These are the activations of a small neural network, seen along a few directions. Each row is one input.
In each table, some parts of the input vary, and every possible input appears once, in random order.
A made-up example of a description, with smaller parts first: values(3) and (point or line(9) or (ring(5) and line(6))).
Shared parts are said once, and a part with two or three values counts as separate values.

Other details of the inputs vary at random and push rows far along three fixed directions, the same in every table; ignore that.

Table:
x1: [ 11.3  25.5 -36.7 -13.2  11.3  19.8  -2.2 -14.0 -45.1  -9.2  18.2 -54.0]
x2: [-52.1 -53.4  -9.6  31.8  21.6  -2.4 -55.7  -1.9 -29.4  21.8  28.7 -18.4]
x3: [  9.3   4.6  54.0 -20.4  42.5 -39.1  -8.5  66.1 -22.5  23.4 -24.6 -43.8]
x4: [-23.8 -74.6   7.5  22.7  36.7   5.0 -57.2 -11.6 -22.7  13.7  10.0 -20.6]
x5: [ 40.7  15.1 -21.7  -1.6  28.6  19.1   6.7 -28.0 -34.5  11.1   6.4 -54.8]
x6: [ 37.1  39.1   2.7 -17.5 -34.1   4.9  44.2  -5.1   8.9 -37.3 -11.8  17.8]
x7: [-40.1 -16.3  23.5  16.1 -10.8 -13.0 -14.5   4.8  38.3  16.5  -0.2  59.1]
x8: [ 17.7  22.0 -21.2   3.2  20.6  23.7  17.5 -28.1 -43.1   8.3  -1.0 -56.1]
x9: [-12.7 -46.1  35.5  11.3  -7.7  -8.3 -20.7   3.3  39.8 -14.7  -5.7  48.3]
x10: [-17.3 -44.0  33.2  11.0   7.4  -8.9  -3.3   0.4  53.1   3.4  -1.4  47.8]
x11: [ 19.9  20.3 -33.3 -14.2   4.5  23.0  -3.5 -16.5 -51.1  -1.4  15.9 -50.0]
x12: [ 36.9  46.1   2.7 -11.8 -21.6  12.6  53.2  -6.6  18.6 -18.6 -14.7  20.9]
x13: [ 39.4  41.7  -0.5 -20.5 -18.3   8.8  54.0  -9.9  16.2 -15.1 -14.1  24.3]
x14: [ 42.5  39.3 -31.4 -15.6 -40.2 -11.5  35.8  -0.9  28.7 -15.7 -21.2  15.1]
x15: [-33.4 -22.9  20.5  15.7 -23.1 -13.3 -25.4  14.7  27.5  -2.8   5.0  57.4]
x16: [ -5.1  -0.7  46.5 -23.4  24.7 -37.5  -8.4  69.5 -41.9   3.2 -25.3 -41.1]
x17: [ 45.8  36.0  -1.6 -25.4 -17.7  -7.0  37.0 -14.7  23.7 -40.6  -3.1  11.9]
x18: [ 23.8  56.4  -0.4 -26.4 -27.5   8.6  44.0  -7.9  22.0  -8.9  -6.3  19.7]
x19: [ 11.0  34.0 -41.1  -0.5   8.3   5.2  -5.8 -15.5 -47.8  -3.9  22.8 -49.6]
x20: [-39.5 -23.9  20.1   0.7   2.7   1.4  -9.9  15.2  45.0   5.6  -0.6  57.3]
x21: [-39.4 -31.7  28.8  -3.3 -20.1  -5.7 -19.3   8.7  33.0  -6.9  -2.8  52.7]
x22: [  7.8  34.6  73.3 -45.5 -33.8 -45.6  16.0  90.6  17.3  -9.1 -33.0  33.8]
x23: [-30.1 -75.0   8.7  25.5  36.7  -0.1 -49.8  -9.2 -17.4  10.3  16.4 -28.1]
x24: [ -5.0  -0.7  54.4 -21.1  14.4 -36.5  -8.6  61.0 -45.7   9.1 -29.8 -43.2]
x25: [  9.5   4.8  61.5 -18.2  31.9 -38.3  -8.7  57.4 -25.8  29.5 -29.3 -45.7]
x26: [ 12.6  27.2 -32.5  -5.4  17.1  25.3  12.5 -14.7 -37.0  14.2  19.5 -55.4]
x27: [ 19.8   9.7 -26.8  -2.4  10.8  15.1  14.7 -20.8 -48.6 -12.8  11.5 -59.3]
x28: [-31.4 -21.3  17.7  13.4  -7.1  -9.6 -16.4   9.6  34.9  19.1   3.0  64.5]
x29: [ 11.0  33.4 -32.8   1.7  -1.9   5.6  -6.2 -23.7 -51.3   1.6  18.0 -52.0]
x30: [ -3.1  12.6  44.6 -27.8  23.7 -24.4 -11.7  73.1 -36.0  37.6 -19.9 -32.6]
x31: [ 22.8  14.8 -56.5   7.8   1.5   0.2   4.7  -9.9 -28.0   6.4   1.0 -66.7]
x32: [-44.6 -64.3   4.6  31.9  43.2  13.9 -30.6  -4.3 -18.5  27.1   8.4 -20.1]
x33: [ 31.0  46.7  -3.4 -19.6 -11.1   5.6  55.6  -7.3  22.7 -23.3 -12.0  20.3]
x34: [  4.2 -30.5 -38.3  24.1 -14.5  38.4  -1.2 -93.7  35.0 -33.1  23.9  31.9]
x35: [ -1.9 -31.5 -45.4  21.0 -16.9  46.1   7.2 -79.2  21.2 -32.3  20.3  42.7]
x36: [-21.5 -36.9 -81.2  45.1  15.4  51.8 -45.1 -86.9 -40.3   5.9  51.6 -25.2]
x37: [ 15.3   4.2  60.0 -12.5  32.1 -32.2 -11.2  66.6 -26.1  28.1 -27.1 -43.0]
x38: [-51.5 -45.1  -8.6  37.1  33.8   3.7 -46.3  -1.5 -21.1  40.2  25.5 -16.6]
x39: [ 26.2  44.8  -6.2 -32.4 -37.6   0.1  41.4  -0.1  15.1 -29.3   6.5  15.7]
x40: [-31.6 -40.3   1.9  18.0 -23.1 -20.4 -19.2   7.5  52.4   3.4 -22.6  46.0]
x41: [ 30.0  65.9  -5.7  -8.4 -31.8  -1.2  38.5   0.9  18.2  -5.4   0.5  26.7]
x42: [-31.5 -40.0  -6.4  16.2 -11.9 -20.7 -19.3  15.8  55.1  -2.2 -17.5  47.0]
x43: [ -9.7  -7.5 -48.0  25.9 -14.3  59.7   5.4 -70.1  35.3  -9.4  27.7  42.7]
x44: [-40.4 -16.2  15.5  14.0  -0.1 -13.4 -14.9  13.5  40.8  11.2   4.8  60.4]
x45: [ 40.3  43.8 -27.9  -7.2 -44.3  -8.2  35.1   3.1  31.0 -18.9 -21.7  12.3]
Each input here is: values(5) and (point or (values(2) and line(4))).
Q: Changing only the values(5) part turns x43 into x30. The same change can be made to x9. Which row results?
A: x4
Q: Which other rows agree with x40 in the values(5) part? List them by row number.
A: x7, x8, x18, x21, x24, x25, x29, x34
Q: Which other rows does x10 become when the values(2) part takes its other values? List them by row number.
A: x23
Q: Which other rows does x33 become when the values(2) part takes its other values? List them by row number.
A: x16

Table:
x46: [-34.2 -17.0 -38.1  33.2 -13.7  48.3   2.9 -41.8  19.7  18.6  15.2  41.9]
x47: [-41.4 -23.4  48.2   8.7  28.6   5.0 -14.2  32.6  -9.8  34.2 -23.6   6.2]
x48: [ 31.7 -14.7  24.0   4.4  50.8  -8.4 -35.1  12.1 -68.0  26.5  -1.3 -81.6]
x49: [ 70.2  46.9   4.0 -20.6 -17.0 -22.4  36.2  -8.3 -26.7 -31.1  -6.5 -42.9]
x50: [ -8.5  -8.5  40.8 -26.5 -20.1 -17.5  18.0  12.5  22.9 -41.2   7.2  45.9]
x51: [  6.5 -19.7 -56.5  20.4   7.9  56.1   8.5 -66.2 -51.2 -22.4  13.0 -52.9]
x52: [ -6.7   6.3   4.2  -1.0 -12.2 -18.6  23.9  25.7  61.8  19.5 -13.5  44.8]
x53: [ 33.5  43.8  41.1 -10.9 -18.8 -22.0  33.5  -4.8  46.9  -4.1 -13.6  50.6]
x54: [-28.2 -45.2  13.0  -0.7   5.1 -35.4 -37.4  48.3  11.5  13.0 -26.8 -16.4]
x55: [ 37.3  59.8 -21.7 -32.9 -41.2   3.9  33.4  11.7 -35.1 -18.8 -24.8 -37.4]
x56: [ 34.2  82.2   9.0 -36.8   9.2   9.1  43.9  -6.3 -26.2  -7.0  15.6 -26.9]
x57: [-19.8   8.9 -19.3   8.3  22.4  -2.7 -30.6  45.7 -81.6  31.1 -11.3 -73.6]
x58: [-22.5 -27.4 -65.1  33.9  -4.7  13.5 -12.1 -35.4  43.3  -6.0  10.8  29.1]
x59: [ 29.1  85.0 -12.1 -33.4 -11.9   2.5  40.6   9.4 -28.2   7.0  25.8 -23.7]
x60: [-19.9 -60.0  31.6   1.4  26.3 -33.2 -15.2  41.2   7.5  -0.9 -25.3 -18.8]
x61: [ -8.5 -42.4 -15.4  21.2   1.9  59.4   3.0 -53.1  17.3 -14.5   3.3  36.5]
x62: [ 22.3  34.6  22.4 -20.1  -4.8 -15.1  51.9  11.0  64.5  -4.1 -28.2  40.3]
x63: [  4.4 -51.0 -28.7  20.4  19.4  36.0   2.4 -53.5  45.7 -13.2   5.0  23.6]
x64: [-22.4 -20.5  33.9  22.0  11.9 -30.6 -37.7  34.0   0.3  49.0   2.2   6.3]
x65: [ 15.9  -4.6 -41.3   3.3  33.5  60.3  -5.8 -71.0 -44.2 -15.7  48.1 -42.0]
x66: [-17.3 -37.2  32.1   8.9  -8.5 -41.7 -56.0  33.5  -6.2  12.9 -12.3  -6.4]
x67: [-38.9 -11.7 -46.0  19.0 -13.6  22.1 -22.4 -40.4  13.9 -17.5  44.4  44.9]
x68: [ 27.7  46.7   9.0  -6.8 -47.3 -42.2  15.6  21.8  39.8 -17.0  -9.9  52.6]
x69: [-44.6 -30.8  30.9 -15.5  -3.2 -26.3 -47.6  41.3 -17.9   1.8   6.5  -0.1]
Q: What do these inputs look like to the network?
A: values(4) and ring(6)
Q: Changing only the ring(6) part turns x59 into x69. The same change can be made to x52. Which row results?
A: x54
Q: Start at x57 and move only the ring(6) part, one step at a time. The first step leads to x55. Which rows follow, in order?
A: x51, x61, x47, x46
Q: Which other rows does x68 become when the values(4) part takes its other values? List them by row number.
A: x57, x58, x67
